These are the activations of a small neural network, seen along a few directions. Each row is one input.
In each table, some parts of the input vary, and every possible input appears once, in random order.
A made-up example of a description, with smaller parts first: values(3) and (point or line(11) or (line(6) and ring(8))).
Shared parts are said once, and a part with two or three values counts as separate values.
In the rows, zero is written as 128.

Other details of the inputs shift rows strongly along two fixed directions, in all tables alike. That doesn't count.

Table:
r1: [130 144 133 139 138 131 120 120 116 144 126 122 153 134]
r2: [135 144 127 141 134 124 117 116 116 143 120 123 157 130]
r3: [137 144 125 129 144 129 138 137 132 148 117 123 146 131]
r4: [ 68  67 100 130 106  82 134 113 105 115  60 147 175 144]
r5: [137 157 136 134 114 119 121 117 121 130 117 123 152 126]
r6: [130 154 144 123 115 134 120 122 124 120 139 125 123 123]
r7: [131 127 147 117 152 168 136 145 138 133 176 124  75 126]
r8: [142 149 143 132 124 141 116 123 126 122 154 122 116 117]
r9: [108  38  97 114 120 120 135 129 134  95 143 156  74 135]
r10: [141 152 129 142 124 117 116 119 122 133 118 121 155 124]
r11: [138 143 141 133 136 145 113 121 123 131 162 120 116 122]
r12: [109  52 105 108 100 114 139 130 141  83 137 154  71 132]
r13: [146 156 126 127 123 120 134 139 140 133 111 124 143 120]
r14: [108  78  91 117  98  78 143 126 131 105  67 152 147 141]
r15: [148 149 137 121 130 144 132 141 144 124 152 122 103 114]
r16: [130 122 137 126 113 136 115 123 126 109 156 131  99 119]
r17: [128 138 137 131 150 135 140 140 131 157 110 121 146 140]
r18: [121 136 142 142 143 132 123 122 114 153 114 121 158 144]
r19: [145 148 119 133 129 113 134 134 138 136 106 123 149 123]
r20: [130 114 129 129 125 139 115 117 123 113 160 129 103 124]
r21: [125 140 136 140 140 129 123 120 113 149 117 122 158 138]
r22: [ 98 122 150 105 141 173 141 150 140 117 175 125  62 116]
r23: [145 148 121 129 135 124 134 134 136 137 117 121 142 123]
r24: [143 148 121 130 138 123 133 135 136 143 117 122 147 126]
Description of these inputs: values(2) and (point or line(11)).

Table:
r25: [165 199 169  96 148 164 165 178 161 168 132 122 100 132]
r26: [207 222 151 126 145 167 117 136 150 138 200 103  99  99]
r27: [106 155 166 159 137 141 100 111  88 153 125 110 174 135]
r28: [ 74 126 127 137 128  97 124 100  91 150  59 133 221 148]
r29: [138 150 100 160  79  41 112 105 114 119  23 133 240 125]
r30: [110  45 124 101 134 147 167 166 176  93 158 131  25 132]
r31: [111 152 158 119 157 187 122 120 120 144 195 115  84 134]
r32: [115  43  73  98  81  88 135 113 138  63 126 162  80 129]
r33: [134  21  84 134  81  79 110 109 125  60 131 164  86 130]
r34: [ 80   5 122 142 129 136 103 101  99 102 164 157  77 153]
r35: [155 191 159 147 181 173 112 121 110 180 166 101 156 138]
r36: [139 181  98 137  81  60 132 113 119 132  26 121 233 121]
r37: [130 175 133 108 184 183 165 191 173 164 160 111  89  86]
What is each input in this table made of?
Answer: values(3) or (values(2) and ring(5))
What sort of input is r33?
Answer: values(2) and ring(5)
Change only the values(2) part in r32. List by row number the other rows that result.
Answer: r31

Table:
r38: [124 153 151 130 141 158 116 125 119 137 158 118 116 123]
r39: [107  50  92 132 100  82 124 107 118  97  89 156 141 150]
r40: [144 150 141 125 144 155 139 142 139 141 148 116 113 123]
r41: [108 121 143 129 140 152 122 126 120 126 159 124 106 124]
r42: [142 138 134 124 130 140 120 125 128 124 156 128 110 120]
r43: [139 169 123 138 116  97 133 134 132 139  68 124 185 123]
r44: [116 133 137 107 119 145 140 137 138 113 149 127  94 119]
r45: [144 172 132 134 143 116 141 139 131 171  79 117 189 140]
r46: [128 105 122 122 133 142 131 141 139 115 157 134  87 121]
r47: [135 124 126 121 136 141 127 134 141 121 158 124  96 121]
r48: [142 135 128 126 131 140 125 128 135 125 154 128 104 119]
r49: [ 98  38  95 130 101  82 123 108 110  94  97 156 130 149]
r50: [137 176 139 147 130 114 123 117 115 161  92 112 194 132]
What is each input in this table made of?
Answer: values(2) or line(11)

Table:
r51: [124 136 117 152 115  84 120 118 112 132  70 127 197 136]
r52: [110  59 113 122 132 124 121 112 114 119 135 150 107 158]
r53: [140 170 173 116 134 168 142 168 151 144 150 120  87 121]
r54: [143 187 137 110 123 163 136 136 150 126 172 107  94 102]
r55: [124  83 101 112 120 118 128 132 132  97 135 149  99 119]
r56: [112 101 120 119  99 113 123 115 131  98 126 136 103 123]
r57: [ 70  56  96 137 157 127 138 144 132 131 113 139 124 122]
r58: [103 125 120 136 110  97 130 106 104 133  78 128 191 148]
r59: [ 98 129 130 123 124 118 121 108 105 135 105 134 159 145]
r60: [168 172 139 115 149 160 126 141 146 131 174 115  99 113]
r61: [160 172 147 133 139 153 117 133 139 132 163 120  99 107]
r62: [128  79 103 107 117 144 138 137 147  91 179 142  48 115]
r63: [146 164 160 130 130 151 113 136 132 129 177 118 101 105]
r64: [141 187 149 107 129 162 124 138 138 118 172 113  98 102]
r65: [126 119  99 121 113  90 132 131 126 117  91 148 161 122]
r66: [119  54 116 128 124 127 123 115 122 107 144 143 101 141]
r67: [110  75 118 136 122 130 123 119 112 114 137 145 114 144]
r68: [109 129 122 130  96  86 149 137 137 134  25 131 193 147]
r69: [131 117 112 152 123  96 119 120 116 126  86 127 170 134]
r70: [108 128 114 139 125  92 122 110 101 152  65 147 204 153]
r71: [ 97  84 128 122 109 127 125 108 115  99 137 137 109 131]
r72: [106  75 126 129 115 126 123 117 113 107 142 148 109 129]
r73: [160 192 155 147 153 153 125 124 122 171 136 102 169 139]
r74: [110 199 131 135 190 151 148 150 138 179 111  93 175 104]
r75: [147 167 164 113 151 174 153 165 147 151 148 118  84 127]
r76: [103  97 128 130 107 119 119 115 121  93 134 127 109 133]
r77: [128  75 116 140 124 116 119 118 127 105 135 131 109 141]
r78: [128 123 109 150 126  91 126 112 107 148  60 131 208 135]
r79: [143 201 162 144 141 152 123 128 115 166 139 110 168 127]
r80: [178 205 125 130 146 139 141 138 150 163 130 102 157 118]
r81: [150 170 135 114 131 157 137 141 148 124 178 124  88 103]
r82: [136 116 109 140 117  90 120 124 120 128  86 129 171 128]
r83: [138  75 118 122 121 131 120 123 144 100 166 140  60 127]
r84: [134  69 115 127 118 114 119 123 132 107 144 134 100 133]
r85: [130 126 111 136 109  86 125 120 124 125  85 141 163 126]
r86: [136 171 161 123 123 154 115 128 133 121 174 108  99 108]
r87: [122  62 135  94 142 138 165 150 152 115 150 150  49 165]
r88: [149 214 151 141 157 143 116 125 108 193 112 104 189 132]
What is each input in this table made of?
Answer: values(2) or (line(4) and (point or line(8)))
Start at r66 and move only the line(4) part, one step at a time. The first step leads to r78. Which rows follow, in order?
Answer: r72, r71
Start at r59 and move only the line(4) part, one step at a time. The first step leads to r70. Which rows follow, in order?
Answer: r88, r52
